A small network was shown many inputs. Here are its activations along a few directions, one row for each input.
In each table, some parts of the input vary, and every possible input appears once, in random order.
A made-up example of a description, with smaller parts first: line(4) and (point or ring(11) or (values(3) and ring(5))).
Shared parts are said once, and a part with two or three values counts as separate values.

Other details of the inputs shift rows strongly along two fixed directions, in all tables alike. That doesn't count.

A family of inputs:
R1: [-17   4  -2 -10  20  -8  20  -3 -20   1 -27 -19]
R2: [-14  29 -11  23  -2   3  22 -19 -39   7 -34  -7]
R3: [ 15 -13 -10 -17 -11  12 -26  12  28   2  10 -21]
R4: [ -4 -13   4 -26   2 -15 -20  17  25 -31  19   7]
R5: [  3  21 -17  17  -2   0  44 -28 -42  21 -17   3]
R6: [  7  24  -1  24 -27   6 -15   9  -1 -10  30  29]
R7: [-18  41  -6   1  -8  -3  23 -13 -59  -4 -11  -1]
R8: [ 21  19  -6  35 -31  28   4 -16 -11  30  20  18]
R9: [ 17  30  -4  43 -23  16  -7  16   3  17  18  10]
R10: [ 11  41 -15  47 -34   0  -2   8 -17   2  29  30]
R11: [  3 -24   1  -1  11  -6 -19  15  33 -10   0  -5]
R12: [ 16  13  -3  39 -15  13 -18   4  15   6  11  13]
R13: [-21 -19  10 -32  33 -15  12  -4  -7  -6 -31 -19]
R14: [  2 -26  11 -12   3 -19 -23  15  34 -28  29  16]
R15: [-18  16  -7  -1   8  -6  24  -2 -27   3 -29 -17]
R16: [  1 -15  12  -3   9   3 -12  10  24  -2   5   0]
R17: [  5 -29  12  -6  10   0 -27   6  40 -12   3   5]
R18: [ -6 -29 -18 -25  23 -21  26  -5  -7  -8 -27 -25]
R19: [  5 -27  26 -16  13   3 -20  12  35  -1  10   7]
R20: [  6  13  -8  17 -19  -8 -17  21   8 -14  29  18]
R21: [ 15 -39   3 -17   1   7 -16   0  37  -2  14   4]
R22: [  8 -31   3 -22  -2   9 -14   1  30   0   5  -7]
R23: [-10  -5  -4 -44  10   3   7 -11 -15   7 -27 -27]
R24: [  1 -19  21  -5   9   5 -15  -1  22  -1   0   9]
R25: [  3  -4  10   9  -4   7 -12  11  19   2   9   3]
R26: [ -6  -8 -13 -11   9 -10  31 -22 -24   5 -28 -11]
R27: [ 24 -33  16  -8   6   3  -3  -5  27   8  19  23]
R28: [  6  47  -4  37 -30  11  -1   2 -24   3  30  31]
R29: [-10  39 -20  30  -9   0  26  -4 -43  14 -24 -14]
R30: [ 12  15   5  33 -17  18 -15  -1  11   7   8  18]
R31: [-20 -16  -2 -21  29 -15  10  -9  -5 -10 -34 -20]
R32: [  6 -10  21   5   2  11 -15   2  19   5   8  13]
R33: [  8 -21   3 -36   2  12 -21   5  32   1   9 -19]
R34: [  0 -12  12  -4   9   4  -9  13  24   0   9  -1]
R35: [  4 -15  23  -8   9   7 -13  13  23   4  10   7]
R36: [-27  -4  -7 -40  21 -29  14   8 -18 -27 -15 -15]
R37: [  3 -20  -1  -2   4 -29  -9  18  23 -21  26  12]
R38: [ 13  24   3  42 -23  22 -12  -1   3  13  11  20]
R39: [ -8 -27   3 -35  27 -16  27 -16 -13   4 -27 -10]
R40: [  2   8   7  -3 -10  -1 -17  12   6 -17  30   8]
R41: [-26  -4 -17 -32  16 -31  10  11 -21 -34 -15 -31]
R42: [ -9  40 -20  33  -9   2  23  -7 -43  13 -26 -10]
R43: [  9  33   1  44 -26  23  -3  -2  -8  16   7  18]
R44: [ -2 -26  21 -18  14 -18  -4   6  16 -17  22  21]
R45: [-10  36 -19  24  -3  -3  25   0 -40  11 -24 -16]
R46: [-10 -29   0 -43  25  -9  20 -15 -10   3 -24 -16]
R47: [  6 -23  14  -4   5   4 -24  17  39  -7  12   4]
R48: [  5  15  13   2 -14   5 -17   9   3  -6  31  29]
R49: [ 14  -3  11  -1 -15  24  -9  -9  10  21  15  11]
R50: [ 26  13 -15  38 -31  24  -4  -3   0  22  22  13]
R51: [ 15 -26   6  -8   3   3   3  -4  22   6  12   6]
R52: [-20 -20  -1 -26  34 -17  10  -6  -3 -11 -33 -23]
R53: [  6 -24   6  -5  10  -7 -21  21  40  -9   9  -7]
R54: [ 16   2  -2   0 -18  25 -17  -2  13  15  17  -4]
R55: [-21 -13  11 -32  30 -11  19   3 -12  -3 -27 -20]
R56: [-18  42  -6   7  -4  -8  26 -13 -60  -1 -12   8]
R57: [  4 -21  17 -11  12   1 -15  22  34  -2  13  -2]
R58: [  8  -7  -3  17  -1   1 -17   5  23  -4   1   2]
R59: [-23  -4  -6 -16  17 -37  26  -9 -26 -21 -16  -6]
R60: [ 25  18 -13  33 -35  28 -10  -1   2  22  23   6]
R61: [ -9  -7 -17 -33   8  -1   9 -12 -16   0 -30 -34]
R62: [-19 -16 -10 -17  26 -20  12   4  -4 -14 -33 -29]
R63: [  4  13 -25  15  -1 -10  40 -20 -34  11 -20  -7]
R64: [ 24  25   5  23 -37  37 -16 -12  -6  31  21  13]
R65: [ 10   9  16  26 -10  20 -13  -9   7  11   6  22]
R66: [  5  -7  12  11   0   7 -17   2  21   4   9   8]
R67: [-22  25 -16 -11  -3 -15  17  -6 -42 -21 -17 -13]
R68: [-17  47 -27  14 -13 -12  24  -1 -50 -11 -11  -6]
R69: [  1 -25  14 -12  16   0 -17   9  35  -6   6  -1]
R70: [-16  36  -3  11  -4 -13  30 -18 -56   1  -9  11]
R71: [  6 -26  24  -8  11   6 -25   6  35  -1  10  12]
R72: [  8  30   2  39 -22   0   6  -4 -15   7  33  34]
R73: [ -1  38 -32  14 -21  10  19 -16 -47  20 -22 -27]
R74: [  4 -25  11  -1   7   0 -26   1  37 -10   0   5]
R75: [  8  30   2  37 -25   3  -3   1 -10   2  35  32]
R76: [-13 -21  -8 -42  21  -8  18 -10  -7   2 -24 -32]
R77: [-20 -13   1 -27  29 -16  16   8  -7  -6 -27 -24]
R78: [  3 -22  25 -13  11   4 -18  12  30   2  11   7]
R79: [ 18  17  -7   8 -32  30 -19  -6   5  15  10  -1]
R80: [ -6 -31 -10 -31  27 -22  30 -17  -5  -8 -28 -14]
Each input here is: line(4) and (line(5) or line(6) or line(9)).
Question: Changing only the line(4) part turns R20 into R56. The same change can be made to R10. Which row results?
Answer: R70
Question: Changing only the line(4) part turns R2 into R71. The same change can be made to R79. Which row results?
Answer: R23
Question: A walk changes only the line(6) part. It starts at R33 and steps to R54. List the rest of the walk in order.
Answer: R76, R8, R51, R5

A family of inputs:
R81: [ -5   4 -12   5   7   2  24 -19 -24  13 -30 -13]
R82: [ 24 -14   8  20 -10  19 -16  -3  31  16  14  17]
R83: [-12  -7   1  -7  17  -1   5  -7  -6   5 -30 -18]
R84: [-16  12 -11   8   8 -19  26  -7 -31  -8 -19  -1]
R85: [-13   2  -8  -6  11 -19  11   6  -9 -16 -11  -8]
R86: [ -1   6 -13   6   2   3  20 -15 -22  13 -25 -13]
R87: [ 18  -2  -5  10 -23  10 -24   2  22  -5  28  14]
R88: [ -1  50 -17  41 -22   3  20  -4 -40   8  -1   9]
R89: [-12  17 -15   8   3 -17  23  -4 -30  -7 -12  -3]
R90: [ -8 -36  -8 -39  27 -18   7   4  12 -10 -19 -28]
R91: [ -9  -1  -1 -20  10   0  10  -1  -9   1 -15 -17]
R92: [-15  22   3   7   2  -7  16  -4 -26  -6  -9   8]
R93: [ 22  17  -4  32 -26  25 -11   4  11  17  19  11]
R94: [-19 -29   0 -40  30 -35   9   6   2 -26 -10 -14]
R95: [  0  27  -3  18  -9  16  20 -23 -36  24 -15   2]
R96: [-20   3   3 -16  14 -17  12   2 -14 -16 -12  -3]
R97: [ 15   1   7  13 -14  -1 -15  11  16  -3  35  23]
R98: [ 17 -39  17 -12   8   6 -20   0  42   4  13   9]
R99: [ 13 -35  22 -16   8  10 -21   2  41   3  13  11]
R100: [-10  -4  -6  -4  11 -20  11   1  -8 -15  -7  -1]
R101: [ -2  -2 -11  -9   4  -2   9   4  -1   1 -12 -18]
R102: [-12  19 -12 -11  -7  -3  13 -16 -34  -5 -12  -7]
R103: [  8 -26  10 -11   5   5 -31  20  42  -4  17  -6]
R104: [  9  19  13  30 -20  10  -9   1   0   3  29  35]
R105: [-14  -7   0  -9  14 -22  15  -4 -14 -13  -8   2]
R106: [ 16  19   4  33 -25  26 -20   5   8  18  17   9]
R107: [ 16  -1  14   7 -14  22 -19   6  24  11  22  12]
R108: [ 24  -9   3  16 -16  18 -18   4  29  12  23  11]
R109: [ 11 -29  19 -19   6  11 -24  10  42  -1  13   3]
R110: [ 16  16   5  34 -22  26 -22   2  11  19  14  12]
R111: [ -7  33 -10  25 -11  -6  23 -13 -42   4  -3  12]
R112: [ -1  -6  -8 -15   4  -4  10  -2  -7   4  -4 -12]
R113: [ -2  11 -12   7   2   6  18 -11 -19  12 -26 -13]
R114: [ -5  13  -6  -5  -1   4  18 -10 -27  11 -11 -10]
R115: [-26 -26   5 -30  33 -31  -2  13   8 -28 -18 -16]
R116: [  0  11  -8   3  -4   5  18 -14 -25  15 -11  -8]
R117: [ -5  15  -7  -6  -3   3  17  -8 -26  11  -8  -9]
R118: [-12 -29  -4 -33  26 -33   4  12  11 -25  -7 -15]
R119: [-14  17  -1   1   3 -12  18  -7 -31  -6  -6   5]
R120: [ -5  -4 -11 -19  -2  -9   2  -9 -10 -11  -3  -7]
R121: [ -2   5  -7   0   2   3  19 -17 -24  14 -19  -9]
R122: [-12   2  -5 -25   2  -6   1  -4 -10 -15  -9 -11]
R123: [ 27  21   3  48 -30  34 -13  -5  11  26  17  22]
R124: [  6 -24  16 -19   6 -11 -22  19  34 -17  30  13]
R125: [  0  16 -12  10  -5   8  16  -8 -18  12 -19 -13]
R126: [-19 -22   6 -43  29 -28   3  14   7 -26  -9 -15]
R127: [  5 -28  12  -7   8 -11 -25  22  46 -22  23  12]
R128: [ 11 -25   1 -16  -5   0 -31  13  43 -20  20   2]
R129: [ -6 -37   3 -30  30  -9   4  -2  21  -6 -29 -20]
R130: [  9 -25  14 -23   3   6 -24  18  42  -5  22   0]
R131: [ 10 -30  21 -16   8  11 -24   7  42   1  12   5]
R132: [ 19  13   9  24 -22  27 -10  -7   4  22  19  20]
R133: [-29 -25   2 -35  34 -33   1  13   4 -30 -20 -21]
R134: [  9  25   4  34 -21   6 -20  15   5   0  28  19]
R135: [-12  20  -3   2   0 -11  16  -4 -31  -4  -2   5]
R136: [-13   6   3 -11   8 -13   6   6 -10 -13  -2   0]
R137: [-11  17 -12   2   0   1   8   1 -22   6 -16 -20]
R138: [ 25  -5   1  16 -19  16 -21  11  30  10  31  12]
R139: [-11 -36  -3 -45  28 -19  10   0   6  -9 -17 -26]
R140: [ 21  32  10  44 -30  37  -7 -12  -4  30  14  28]
R141: [  4 -21   5 -15  -4   0 -39  15  38 -19  20  -1]
R142: [ -1  29  -6  14 -13  13  21 -17 -39  21 -11  -2]
R143: [  6   6   9  20 -11   1 -28  19  21  -8  29  17]
R144: [ 23   8   7  31 -21  25  -9 -11   7  24  19  21]
R145: [ -9  37 -12  33  -9  -4  24  -8 -38   1 -14   9]
R146: [-13  12  -6   6   7   4  12 -12 -25  11 -31 -18]
Question: Changing only one part turns R141 into R120. The same change can be made to R83. Which row results?
Answer: R98
Question: Changing only one part turns R126 into R118. The same change can be made to R92. Which row results?
Answer: R84
Question: What do these inputs look like to the network?
Answer: ring(6) and (point or line(4) or line(6))
Question: Which other rows agree with R102 in the ring(6) part? List them by row number.
Answer: R95, R99, R104, R114, R117, R119, R124, R132, R135, R142
Question: Which other rows does R111 become when the line(4) part takes its other values? List them by row number.
Answer: R94, R97, R105
Question: Which other rows does R145 become when the line(4) part takes its other values? List them by row number.
Answer: R85, R88, R127
Question: Which other rows does R107 become when the line(6) part takes its other values? List them by row number.
Answer: R91, R109, R130, R131, R140

A family of inputs:
R147: [ -4  12 -10   1  -4   5   9  -9 -19   7 -16 -13]
R148: [  6 -57  24 -35  30  -5 -11   2  47  -4   1   1]
R149: [-15 -15 -10 -39  21 -14  20  -7 -18  -3 -29 -32]
R150: [ 0 16  1 20 -9  2 -4  8 -4 -3  9 10]
R151: [  0 -38  13 -40  17 -17 -17  17  37 -22  17  -1]
R152: [ 15  19  -1  35 -24  24 -14   4   7  17  16  11]
R153: [ 17 -13  10  14 -11   1 -28  18  38  -8  35  22]
R154: [ 12   1   7   7 -14   5 -18   8  18  -5  28  19]
R155: [-19  -6 -16 -21  23 -15  25  -8 -20  -5 -39 -31]
R156: [ -8  54 -17  34 -21   4  25 -17 -57  11 -11   5]
R157: [-20  -1 -13 -23  21 -13  19  -7 -24  -4 -39 -32]
R158: [ 1  0 -4 -4 -6  9  0 -5 -3  5 -4 -7]
R159: [  7  28   0  34 -23  11  -9   4  -5   5  21  19]
R160: [ 8 -1 16 17 -1  3  3 -7  2  6 13 29]
Question: What do these inputs look like to the network?
Answer: values(2) and (point or line(6))
Question: Which other rows agree with R154 in the values(2) part? List them by row number.
Answer: R150, R151, R153, R156, R159, R160
Question: Which other rows does R151 become when the values(2) part takes its other values? List them by row number.
Answer: R149
